Each row below holds a small network's activations on one input, seen along a few directions.
Each table varies a few parts of the input and shows all the possible inputs, shuffled.
A made-up example of a description, with smaller parts first: values(2) and (point or ring(11) or (line(4) and ring(8))).
Shared parts are said once, and a part with two or three values counts as separate values.

Other details of the inputs vary at random and push rows far along three fixed directions, the same in every table; ignore that.

Table:
R1: [  2   5  -4  -2  26   1   9  -8   8  30 -12   0 -24]
R2: [ -8 -26   3  17   3  25   6  31  10   2 -10  15 -18]
R3: [  2 -35 -11  16 -21 -27 -28  24 -23   5  -2  12 -36]
R4: [ 11   0 -14 -19  13 -41 -25 -17 -16  25   4 -19 -46]
R5: [ -5 -19  30  14  13  56   1  21  32 -13  25  14  36]
R6: [  9   4   0  -3   2  32  11   6   7  11 -13  10   2]
R7: [  0  15 -10  -3   5 -33  -5 -28  -7  17  -8   7 -24]
R8: [ 19  38 -10 -18  28  -5  19 -37   2  21 -12 -12   2]
R9: [  2 -23   9   9  14  18 -16 -15   4 -14  20  15   9]
R10: [-14 -29  -7  11 -29 -34 -28  -7 -32 -60 -17  -7  -5]
R11: [ 12 -21 -25  -5  -7 -18 -16  33 -11  23  21   6 -30]
R12: [  1 -26   7  12 -19   1  -9  43  10   6   0   7  -7]
R13: [-10 -17  -7   4 -24 -45 -20 -20 -29 -64 -19 -13   3]
R14: [ 24  16 -24 -12  18 -19   2 -23 -11   8  -8   2 -22]
R15: [-10  23   6   3  18 -12  28 -35   1 -27 -27 -13  27]
R16: [-15  -9  11  20 -21  13   1  16   6  -9 -11  18   5]
R17: [ -7  39   1  -5  -9  -3  25 -46   7 -15 -12 -11  42]
R18: [  5  -5 -22   1  -5   0 -11  29   8  21  19  15 -28]
R19: [ 11 -15 -14 -14   4 -12 -17  23 -15  15  26  -4 -44]
R20: [  6 -30   7   9  20  32 -25   0   3  26  31  21 -24]
R21: [ -6  -7 -12   4 -29 -21  -1 -19 -31 -33 -11  -3  23]
R22: [ -2 -25  -4  24   0 -22 -21 -35 -21 -80   8   9  28]
R23: [-12  -3 -10  12 -19  10  -1  31   5 -28   6  14  16]
R24: [ 1  5  9 -8 -2 33 13 38 17 33 16 -5 17]
R25: [ -7 -16   9   9   9  29  18  35  26   6  -5  12  -5]
R26: [  3  -8 -15   5   7 -29 -17  18  -2  22   7  19 -48]
R27: [  0  39  -7 -14   1  -7  15 -49   6  18  -7  -9  15]
R28: [ -1 -15  -7   2 -27  -2   3  11 -10 -18  -1   3  20]
R29: [ -7  35  22 -21  16   5   8 -23  12  20  -8 -35  20]
R30: [  7  14  19  -4   3   5   8   7  18  43  -2 -12   7]
R31: [  7  38   6 -10  18 -31   3 -32  -8  36  -9 -23   3]
R32: [-14   3  37  -5 -19  62  26  12  13  -6   3 -10  37]
R33: [-14  -1  10  -2 -14 -21  -6 -10  -9 -51 -17 -20  25]
R34: [ -7 -21   3   1 -13  16  -5  46  -5 -27  19   0   2]
R35: [  1  30   1  -9  41  -6  19 -23   5  30 -11 -13  -7]
R36: [ 11  35  -4 -13   7  -4  24 -51  -5 -20 -28  -9  30]
R37: [ -3 -16 -14   8 -32 -23  -1   4 -21 -50  -4  -1  24]
R38: [ -6 -18 -10  14 -25  23  -8  32   7   3   8  22 -13]
R39: [  7   6  14  -2  43  28 -10  -8  15  28  29   2   5]
R40: [  5   3 -21   1  17 -42 -22   7 -14  25   7  14 -52]
R41: [  1  23  26  -7  -1  12  17 -16  19  43 -11 -15  22]
R42: [ -1   4  -1   6  -6  21  17  19   7 -46 -15   7  38]
R43: [  9   8 -20  -2  13 -47 -14 -18 -11  26   2  10 -49]
R44: [ -6 -12  23  -8 -14  50  13  34  17   6  16  -3   9]
R45: [ -1  14  20 -18  -1  31  21  -1  11  13  12 -17  16]
Description of these inputs: line(5) and (point or (values(2) and line(4))).
The inputs of R4 and R13 match in every part but the line(5) part. If R37 is changed in the same way as R4 into R13, which row does it become?
Answer: R28
The inputs of R6 and R8 match in every part but the line(5) part. If R10 is changed in the same way as R6 into R8, which row does it become?
Answer: R33
Which other rows agree with R31 in the line(5) part? List them by row number.
Answer: R23, R24, R29, R34, R35, R39, R40, R42
Change only the values(2) part in R10. List by row number the other rows that result.
Answer: R32
